A small network was shown many inputs. Here are its activations along a few directions, one row for each input.
Each table varies a few parts of the input and shows all the possible inputs, shuffled.
Descriptions start from the smaller parts, as in this example, which fits no table here: one of 5 places around a ring, together with either a single point or one of 9 places around a ring or (one of 3 separate values, together with one of 4 places along a line).
Shared parts are said once, and a part with two or three values counts as separate values.

Other details of the inputs vary at random and push rows far along two fixed directions, the same in every table; ignore that.

Rows:
R1: [-54  24  -7  18 -18 -13 -20  39  29  16   9  -2 -30 -10  -5]
R2: [-48 -13 -18  36 -28  10 -26  26  -4  18  -8  22  31   3 -43]
R3: [-32  28 -12   1 -22  -2  -6  29  23   1  -5 -29 -36   0   4]
R4: [-40  32   1   0 -10  -5  -1  31  21   4  -1 -22 -38   0   0]
R5: [-32 -25 -33  32   1   7 -28  -3 -16 -11  -2  31  33  -7 -36]
R6: [-27 -16   4  37 -23   2 -18   9  -7  19   3  38  35  -5 -36]
R7: [ 24  11  24 -33  10  -1  23  -6   0  12  11 -18 -43   4  42]
R8: [ 18  12  25 -29   0   0  19  -6   2   6   4 -13 -41   4  30]
R9: [-39  23  -3   2 -15 -16 -21  20  20 -13   7  -9 -46   7  18]
R10: [-19  29 -20 -12  -6 -19 -13  41  36 -21   0 -16 -28 -17  -2]
R11: [-43  22 -15   4 -11   0 -11  38  23  15   1 -24 -34   1   2]
R12: [ 25  21  22 -13  20   2  22  -9   1 -17   8 -33 -32  17  39]
R13: [-13 -23 -11   9   1  -7 -22 -20  -2   4 -14  18  38   3 -20]
R14: [ 26  14  21 -25   2  -6  22 -16   6 -13   6 -16 -42  14  43]
R15: [-46  15 -32  -1  -2  -1 -15  21  16   2  -6  -4 -29 -19 -22]
R16: [ 44  22   6 -40  16  -1  21   7  15 -16   5 -26 -22 -15  27]
R17: [-45  22 -20  16 -21  -6 -15  30  28  -9  -4 -17 -28  10  -2]
R18: [ 54 -24   3 -23  38  22  32 -36 -32  11   5   4  15  -6   9]
R19: [-43 -22 -18  15  -9  -5 -38   0  -2  24 -17  27  42  -8 -46]
R20: [ 55 -27  19   5  17  23  18 -33 -32  -6   3   1  33  25  14]
R21: [ 41 -31  24  22  -6   5  15 -29 -30   5   5  31  47   7 -11]
R22: [ 28  15  24 -31  -4  -3  24 -12  -1  -1   5 -19 -42   2  39]
R23: [ 27  19  21  -7   4  -6  21 -10  15 -11   9 -16 -33   9  33]
R24: [-11  -2   5  17 -13   4   4   3 -14   5  -2   7  21   2 -14]
R25: [ 30 -25  22   7  14  18  24 -19 -36  19   6  15  43  10  -2]
R26: [-21  -9  -1  30 -18  -2  -4   7 -13   0  -4  16  29   7 -26]
R27: [-55  19 -41  10  -7 -10 -20  22  27 -17  -6  -5 -33 -12 -14]
R28: [ 33 -21   9 -19  13   2   5 -38 -17  12 -13   1  31  -3   0]
R29: [ 33  19  26  -9  14  -3  16 -12   9 -13  14 -22 -37  10  41]
R30: [-11 -29 -11  12  -4  -9 -23 -18 -12  10 -18  22  47  -1 -32]
R31: [ 50 -26  15   4   2  16  24 -26 -29   2  -4   2  32  18   2]
R32: [-20 -18   0  21 -28  -8 -13   0 -14   3  -1  30  19   4 -18]
R33: [ 30 -27  21  22 -11  10  10 -24 -29  12   5  32  48  -1 -13]
R34: [ 42  20  10 -44  24   3  20  10  17 -10   5 -24 -25 -12  23]
R35: [ 24  11  -5 -18  13  -4   5  10  18 -24   4  -6  -3  -6  13]
R36: [-12  11 -16 -11   7  -4 -11  36  19   2   8  -1  -1 -19  -6]
R37: [-41  25 -33  -5  -7  -7 -11  20  20  -7  -7 -16 -41 -22  -9]
R38: [ 52 -26  18 -21  35   5   6 -51 -21  -2  -6  -5  27  12  19]
R39: [ 30 -28  18  21   5  14  19 -29 -34  -3   1  25  54  19  -8]
R40: [ 23  10  10 -45  32  -5  12 -18  11  18  -4 -35 -29  -3  31]
R41: [ -7 -13 -17  16   3   0 -27  17   1 -19   6  25  40  -8 -21]
R42: [-29 -22 -34  26 -10   0 -17   0 -14  -4 -10  29  29 -13 -43]
Description of these inputs: one of 6 places along a line, together with either one of 3 separate values or one of 4 places along a line.
The inputs of R16 and R36 match in every part but the place on the line of 6. If R33 is changed in the same way as R16 into R36, which row does it become?
> R1
The inputs of R13 and R19 match in every part but the place on the line of 6. If R27 is changed in the same way as R13 into R19, which row does it become?
> R15
List by row number the other rows that have the place on the line of 6 in common with R42.
> R10, R21, R26, R30, R31, R32
Change only the place on the line of 4 in R3. List by row number the other rows that result.
> R22, R24, R33
Start at R17 and move only the place on the line of 4, one step at a time. The first step leads to R39. Which rows follow, in order?
> R23, R14

Rows:
R43: [ 45 -14  31  12  -5   3  17 -30 -15  -1   6  10  19  16  12]
R44: [ 32  -8  37   9   3   4  26 -31 -24   6   4   4   8  19  17]
R45: [ -2  26   3 -35   3  -7   2  10  25   7 -17 -43 -29  -1  14]
R46: [-13 -18  16  30 -26 -10 -21  -2  -9   5  -6  27  44  18 -14]
R47: [ 42  -2   5 -17   8   4  17 -12  -6 -30  -2 -11   6   8  14]
R48: [-23  25 -17   6  -2  -1   6  15  10 -26  -2 -15 -34  -6   0]
R49: [-15   1  -1   8 -11   0 -17  40   9   3   7  14  24  -5 -14]
R50: [ 21  19  10 -49   9 -22   3  -3  21  -7   1 -22 -43 -10  33]
R51: [ 29 -32   8 -17  17   7   8 -41 -29  12   2  21  11  -1   9]
R52: [-29  -3  -9   4  -6 -11 -14  -1  -3   8   0  25  -1 -20 -19]
R53: [ 25 -28   3 -10  17  20  17 -34 -30  26 -12  -5  21  13  -1]
R54: [-37  10 -15   5  -7  -2  -2  13   7  21 -13 -14 -10  -8 -21]
R55: [-23   6  -2  18  -5   9  -1  31  -1   9  12  15  10 -12 -19]
R56: [-25  -4 -23  12  29 -10 -40   2  21 -13  -3  -2  31   1 -13]
R57: [-30  -7 -29  21  -7   8 -12   3 -10 -16  -2   7   2   7 -14]
R58: [-43   4   2  24 -20  -7 -18   4   5   9   1  -1 -20  21   5]
R59: [ 25  22   5 -38   9 -15  12  -7  23  -8   3 -16 -53 -19  31]
R60: [  1  26  -6 -22   0  -2  10   8  25   6  -9 -38 -37 -10   9]
R61: [ 50 -17  -2   5   8  13  24 -22 -19 -27   1  11  23   1   0]
R62: [-15 -21  -6  22  -2  20 -11  15 -21  16  13  27  34   1 -19]
R63: [-16  15 -10  11 -12   0  -5  42  22   0  14   5  -6 -14 -10]
What is each input in this table made of?
> either a single point or (one of 4 places along a line, together with one of 5 separate values)
Change only the choice among 5 separate values in R50. List by row number the other rows that result.
> R45, R46, R47, R49
